Here are a small network's activations along a few directions, averaged over the inputs that share one value of a field.
Related values have similar rows: they may be neighbours, one step apart, or belong to one group.
In the rows, 500 means zero.
Strong random noise was added to every row along 2 fixed directions; ignore it. To show where, here is one row again and again, with new noise each time:
[302 458 267 365 473 463 410 453 535 325 474 397 455 426 564 519]
[403 403 482 441 450 497 522 572 560 378 406 413 498 468 455 437]
[520 402 731 566 492 525 670 697 589 523 376 444 581 587 312 312]
[393 442 462 454 490 487 521 554 558 419 439 418 512 503 456 428]


Values of Z:
z16: [621 527 591 583 650 591 502 474 374 627 576 609 499 480 500 498]
z7: [459 560 516 609 641 567 576 368 429 671 487 506 573 451 434 466]
z11: [649 539 663 535 413 385 460 584 512 507 531 488 419 580 532 428]
z13: [498 385 601 525 448 682 625 552 499 506 347 463 542 391 433 529]
z10: [456 428 583 468 440 487 578 563 580 459 405 432 562 565 401 433]
z2: [531 669 320 550 722 613 473 357 409 668 665 575 519 521 546 553]
z1: [642 634 604 582 535 374 483 574 482 606 597 526 435 700 518 452]
z9: [571 526 592 515 420 391 479 567 588 528 555 542 523 641 464 421]
z8: [567 461 721 562 414 433 578 684 581 572 480 484 569 664 414 445]
z6: [646 598 515 608 651 572 532 416 415 679 670 620 481 516 501 521]
z15: [478 497 489 466 428 408 441 410 606 456 480 455 536 578 543 517]
z5: [616 378 637 474 352 470 480 631 429 443 485 598 393 482 543 559]
z3: [456 539 647 596 522 386 603 566 585 561 442 470 604 669 373 417]
z12: [518 632 286 432 635 502 382 319 344 580 710 583 425 461 704 638]
z14: [406 657 141 437 651 558 392 271 406 510 595 495 489 353 629 671]
z4: [400 428 430 471 407 614 503 495 551 374 377 552 570 288 476 532]
The values of Z form a ring.
Question: A walk along Z starts at z10 and steps to its neighbour z4. Put z16, z9, z8, z15, z14 in the order it reaches them.
Answer: z14, z16, z9, z8, z15
Question: Which values are neighbours of z12? Give them in the order they are listed.
Answer: z6, z5
Question: What is the length, in steps, of the shortest route from z11 to z13?
Answer: 7

Values of G:
g10: [642 667 598 626 709 505 499 437 386 751 708 668 504 588 518 480]
g1: [362 457 419 407 362 411 465 579 577 270 341 357 472 332 386 429]
g8: [273 293 494 345 362 659 507 550 631 246 285 382 470 407 496 568]
g6: [688 358 639 489 462 529 432 561 325 444 486 619 420 413 562 542]
g11: [307 482 347 401 581 656 435 445 499 529 436 487 523 296 543 589]
g7: [533 368 336 407 334 681 438 432 414 213 356 490 370 119 625 743]
g3: [387 445 609 494 417 523 645 683 652 516 341 410 598 553 291 460]
g16: [543 436 544 440 290 326 406 495 616 369 525 428 323 564 562 504]
g5: [636 627 442 552 734 599 479 355 390 741 733 583 541 559 491 397]
g15: [541 405 674 608 499 680 677 527 393 547 372 532 511 348 346 441]
g4: [473 533 389 414 337 253 415 442 560 362 584 446 439 585 603 494]
g13: [502 517 303 415 414 354 329 350 392 433 632 471 391 548 715 675]
g9: [718 395 685 582 500 464 539 667 381 427 521 657 445 477 570 506]
g12: [430 543 272 467 591 663 477 381 450 564 471 536 579 394 595 618]
g2: [384 519 423 417 438 331 415 451 663 375 477 407 510 557 536 510]
g14: [365 489 369 422 367 398 438 513 612 302 420 376 496 501 546 506]
The values of G form a ring.
Question: A walk along G starts at g7 and steps to its neighbour g5. Put g10, g11, g13, g12, g2 in the order it reaches them.
Answer: g10, g13, g2, g11, g12
Question: Which values are neighbours of g3? Give them in the order they are listed.
Answer: g1, g8
Question: What is the length, in steps, of the shortest route from g6 to g14?
Answer: 6
